These are the activations of a small neural network, seen along a few directions. Each row is one input.
In each table, some parts of the input vary, and every possible input appears once, in random order.
A made-up example of a description, with smaller parts first: line(6) and (point or (values(2) and ring(5)) or line(11)).
Shared parts are said once, and a part with two or three values counts as separate values.
(in the rows, 128 means zero)

Other details of the inputs shift rows strongly along three fixed directions, in all tables alike. That doesn't count.

A family of inputs:
R1: [ 88 124  93  99 107 191 173  67 128 122 138]
R2: [161 142 115 120 127 100 162 155  83 120 135]
R3: [177 121  69 110  78 216 150 108 151 133 109]
R4: [170 148 142 118 128  58  81 164 198 109 136]
R5: [148 150 114  71 118  91 111 133 135 121 137]
R6: [151 135  86 107 143 123  83 173 113 135 100]
R7: [108 141 139  75  94 196 149  67 122 137 138]
R8: [ 99 115  67 121 137 210 124 122 117 136  90]
R9: [135 105 128 114 133  72 124 137  43 107 143]
R10: [124 141 198 116 109 141 178  76 108 147 151]
R11: [ 24 126 139 157 139 166 177  59 170 138 141]
R12: [ 43  89 156 192 169 150 144 109 168 126 148]
R13: [109 127 179 168 131 104 157 104 178 140 154]
R14: [114 133  90 120 145  84  99 147 206 102 121]
R15: [114  92 201 160 139 112 110 107 109 124 144]
R16: [143 109 138 131 116 150  84 136 106 126 107]
R17: [ 77 147 176 127 160  41 143 115 154 124 159]
R18: [123 113 176 147 157  32  58 170 135 111 138]
R19: [108 103 113 112 131 138 114 118  72 118 117]
R20: [175  86  68 158 103 188  96 152 123 125  84]
R21: [123 163 191  71 106 115 166  89  71 148 157]
R22: [ 82  92 148 195 147 197 136  97 171 147 130]
R23: [166  98 135 113 124  72 131 157  41 103 148]
R24: [105 150 158 105 132 113 194  86  42 131 163]
R25: [150 167 125  92 134  87 118 151  89 139 123]
R26: [ 71 117 124 157 147 200  97 118 172 144 103]
R27: [ 46 108 174 153 169 122 160  84 101 129 167]
R28: [187 154 159 124 125  90 131 153 100 133 130]
R29: [101 152 146 131 162  65 131 138 127 122 139]
R30: [138 129 171 163 168  63  71 177 171 125 133]
R31: [153 137  54 137  99 218 156 132 115 141  94]
R32: [174 115  61 130 115 190 134 158  96 132 105]
R33: [103 129 127 179 140  99 134 141 213 126 135]
R34: [212 147 109 120 104 125 148 156  84 138 120]
R35: [122 153  96 155 141 138  82 165 197 136  87]
R36: [145  92 110 172 139  87  89 173 137 106 125]
R37: [174 123 110  79 119  85  84 163  44 122 115]
R38: [184 120 123 151 145 109  88 184 145 126 108]
R39: [ 62 115 124 189 148 119 141 128 233 122 128]
R40: [ 75 115 185 117 124 118 191  63 128 113 191]
R41: [143 124  78  94  77 229 178  81 114 129 130]
R42: [152 151  95 145 120 136  86 166 218 136  84]
R43: [115 160 155  57 102 143 173  78  57 157 144]
R44: [164 155  69 143 114 186  87 168 178 141  66]
R45: [219 147 148  70  95  88 140 136  95 116 149]
Each input here is: line(5) and ring(9).
Question: Changing only the line(5) part turns R26 into R21. The same change can be made to R6. Which row results?
Answer: R43
Question: Which other rows does R12 become when the line(5) part takes its other values? List them by row number.
Answer: R2, R23, R39, R40

A family of inputs:
R46: [ 59 132 144 149 142 125 116  98 191 135 126]
R47: [122 139 183 152 155  46  95 143 193 123 142]
R48: [238 138  36 119 110 111  85 208 170 107  91]
R49: [ 44 150 215 149 166  88 161  79 146 133 176]
R50: [156 167 219  81 119  90 187  94  31 140 182]
R51: [161 148 117  73  95 114 180 130  56 134 146]
R52: [102 122  58 144 122 173  98 134 216 124  88]
R53: [ 82 122 125 155 150 117 130 110 197 115 145]
R54: [127 114 118 120  87 212 159  81  20 140 115]
R55: [172 100  83 142 148  86  80 209 143 107  85]
R56: [ 99 125 206 172 155  36 139 133 184 128 176]
R57: [ 56  89 103 181 145 240 125  83 153 134  94]
R58: [131 104  44 132 120 241 106 130 114 154  82]
R59: [223 136 124  85 124  39  81 224  46 105 135]
R60: [148 133 146  67  81 200 179  65  59 141 136]
Question: What is each input in this table made of?
Answer: values(5) or (values(2) and ring(5))
Question: Which other rows does R50 become when the values(2) part takes its other values? List them by row number.
Answer: R49
Question: List by row number the other inputs of the same sort as R54.
Answer: R55, R57, R58, R59

A family of inputs:
R61: [ 79 108 134 167 144 180 135 112 145 150 124]
R62: [155 150 131 137 140  69  77 164 163 118 131]
R63: [147 129 120 102 101 187 140 129  79 140  97]
R64: [144 177 118  69 116  75 155 130  73 121 137]
R65: [ 76 139 157 119 167  53 107 117 161 118 146]
R66: [ 84  93 118 170 142 162 109 120 173 142 117]
R67: [143 141 137  90 101 149 179 101  85 135 163]
R68: [ 39 121  94 173 154 151 130 104 158 118 111]
R69: [177 141 154  91 131  96 129 157  64 129 128]
R70: [179 127 103 119 123 140 145 142  63 117 112]
R71: [ 91 111 127 197 158 132 121 122 165 131 124]
R72: [121 160  66 122 136 109  89 167 169 119  82]
R73: [113 132  48 100 115 188 136 140  88 133  87]
R74: [150 143  49 149 117 169  88 158 210 128  90]
R75: [193 161 144  92 129  86 123 152  80 134 131]
R76: [ 95 125 120 157 128 154 121  97 201 142 120]
R77: [102 117 143 125 104 148 171  89 137 143 149]
R78: [102 132 131 137 119 180 177  93 148 150 138]
R79: [112 139 125 154 124 114 109 132 190 125 135]
R80: [138 105 118 172 162  72  93 156 161 111 128]
R81: [103 135  88 173 120 180 118 127 214 144  92]
R82: [143 128 104  82 138  76 143 130  44 109 144]
R83: [130 144 156 155 138  69 122 146 179 118 129]
R84: [191 132 130  84  96  76 157 150  93 115 140]
R85: [177 133  62  97 112 195  96 159 107 132  92]
R86: [122 131 156 140 146  77 135 142 178 104 162]
R87: [ 57 129 152  91 138 125 191  68 116 130 172]
R88: [132 148 155 147 155  60 101 144 185 112 159]
R89: [177 142 107  90 108 140 138 119 109 135 125]
R90: [127 110 174 122 115  94 160  91  43 130 166]
R91: [149 132 114 114 113 130  98 157 109 132 121]
R92: [158 104 123 141 137  59  91 187 143 110 118]
R93: [196 148 120  89  97  67 126 151  98 131 134]
R94: [153 140 113 129 117 117  88 158 160 109 105]
R95: [165 119  65  96 108 213 108 136 107 147  82]
R96: [ 88 116 139 125  99 214 140  66 135 140 103]
R97: [146 112 164 101 135 103 143 121  61 134 158]
R98: [158 114  87 112 121 166  96 152 135 129  84]
R99: [181 139  50 126 119 168 134 169 170 132  94]
R100: [ 77 122 165 128 107 181 144  58 123 153 132]
R101: [133 114 108 146 126 118  98 168 135 124 127]
R102: [162 128  70 111 107 194 100 134 152 129  72]
R103: [141 115  90 122 112 202 142 109  80 114 115]
R104: [161 143  76 140 116 122  67 179 181 122  93]
R105: [103 136 163 118 126 167 132  86 124 124 137]
R106: [ 80 144 137 128 160  65 103 151 139 122 127]
R107: [138 131 142 146 155  70  80 149 186 124 124]
R108: [ 98  95 155 130 135 160 144  98 109 132 136]
R109: [ 88 127 200 137 130  87 166 101 147 111 183]
R110: [124 146 126 159 140 114 121 134 188 139 123]
R111: [ 91 121 140 121 113 206 162  56 144 139 124]
R112: [154 146 166 104 111  83 182 127  84 137 167]
R113: [ 95 126 161 135 124 160 138 107 106 155 129]
R114: [ 77 133 166 132 108 178 160  62 138 126 147]
R115: [101 122 159 119 134 166 126 105 111 127 138]
R116: [142 140  87 134 122 160 110 139 187 114 105]
R117: [ 58 117 113 128 163 126 101 124 169 129 117]
R118: [ 67 120 132 148 131 207 161  74 180 135 150]
R119: [ 96 138 202 158 166  74 118 121 169 124 144]
R120: [ 81 102 118 155 110 220 150  76 111 118 120]
R121: [164 127 167  97 132 102 158 141  38 127 149]
R122: [105 105 129 161 154 129 100 151 167 111 129]
R123: [ 89 140 202 164 150  68 118 119 162 138 150]
R124: [158 102  69 161 141 122  89 167 164 105  89]
R125: [164 122  99 105 112 154 124 149  75 131 129]
R126: [ 71 112 148 127 108 227 140  78 115 136 121]
R127: [125 124 118 152 124 110 106 138 206 119 107]
R128: [141 136 142 145 149  75 140 159 178 116 139]
R129: [168 155 127 100 110 143 135 124  84 147 116]
R130: [124 117 150 140 120 140 162 105  70 121 131]
R131: [110 112 154 149 141  78  89 147 161 135 129]
R132: [172 146 161  81 111  91 133 113  63 139 144]
R133: [132 117 184 102 116 105 153 120  45 117 167]
R134: [139 148 153 152 155  67 116 151 185 117 133]
R135: [ 94 143 119 117 157  62 117 129 179 116 139]
R136: [142 119 102 100 104 191 122 113  93 153 104]
R137: [ 98 114 163 143 149 156 151 107 103 144 146]
R138: [141 124 129 133 134 153 154 109  69 132 134]
R139: [ 95 137 182 147 131 128 134 102 144 131 126]
R140: [153 133  69 144 113 123 110 176 196 119 116]
R141: [170 125 117 131 125  90 117 183  96 135 122]
R142: [163 121 128 110 111 134 145 151  65 128 117]
R143: [153 112 160  98 113  88 143 132  48 137 153]
R144: [ 75 123 154 155 142 184 131  93 140 156 121]
R145: [ 88 112 167 184 152  71 113 125 143 111 164]
R146: [181 151  85 112 125 133  84 166 143 119 105]
R147: [211 149 109  97 104  76 151 184 105 115 123]
R148: [167 119  46 159 114 161 109 170 131 128  78]
R149: [130 115 155  97 105 148 136 108  77 135 123]
R150: [ 86 114 177 183 165  70 116 116 143 112 172]
R151: [155 152 112 100 108 187 163 101 102 146 120]
R152: [135 105 116 175 153  67  93 156 160 116 127]
R153: [170 120  49 111 102 188 136 147 168 123  88]
R154: [164 128  71  95  88 190 159 116 118 145 112]
R155: [ 88  98 197 161 144  75 143  95 111 111 161]
R156: [160 138 138 111 132  88  96 163 103 127 139]
R157: [130 134 172 123 152 106 126 135 103 140 142]
R158: [205 134  97 112 131  83 109 175  70 103 137]
R159: [ 75 154 168 101 138  71 187  99 104 124 176]
R160: [ 90 105 126 170 159 149 100 137 176 124 134]
R161: [ 38 103 126 115 146 178 154  74 110 138 139]
R162: [175 136 148  79 116  92 171 120  81 129 166]
Question: Changing only one part turns R159 into R106. The same change can be made to R112. Which row results?
Answer: R113
Question: Changing only one part turns R81 into R148. The same change can be made to R74. Which row results?
Answer: R150
Question: What is each input in this table made of?
Answer: line(6) and (values(2) or (values(3) and ring(5)))
Question: Which other rows does R161 become when the values(2) part takes its other values? List them by row number.
Answer: R73
Question: A walk changes only the line(6) part. It starts at R145 and steps to R101. List the rest of the walk in order.
Answer: R91, R104, R79, R140
Question: Which other rows does R121 become when the values(3) part takes its other values? List them by row number.
Answer: R108, R122
Question: A walk changes only the ring(5) part. It starts at R129 and steps to R75. List the rest of the walk in order.
Answer: R119, R139, R123
Question: Which other rows does R154 become when the values(3) part takes its other values? List them by row number.
Answer: R67, R78
Question: Which other rows does R82 become when the values(2) part takes its other values? List them by row number.
Answer: R68
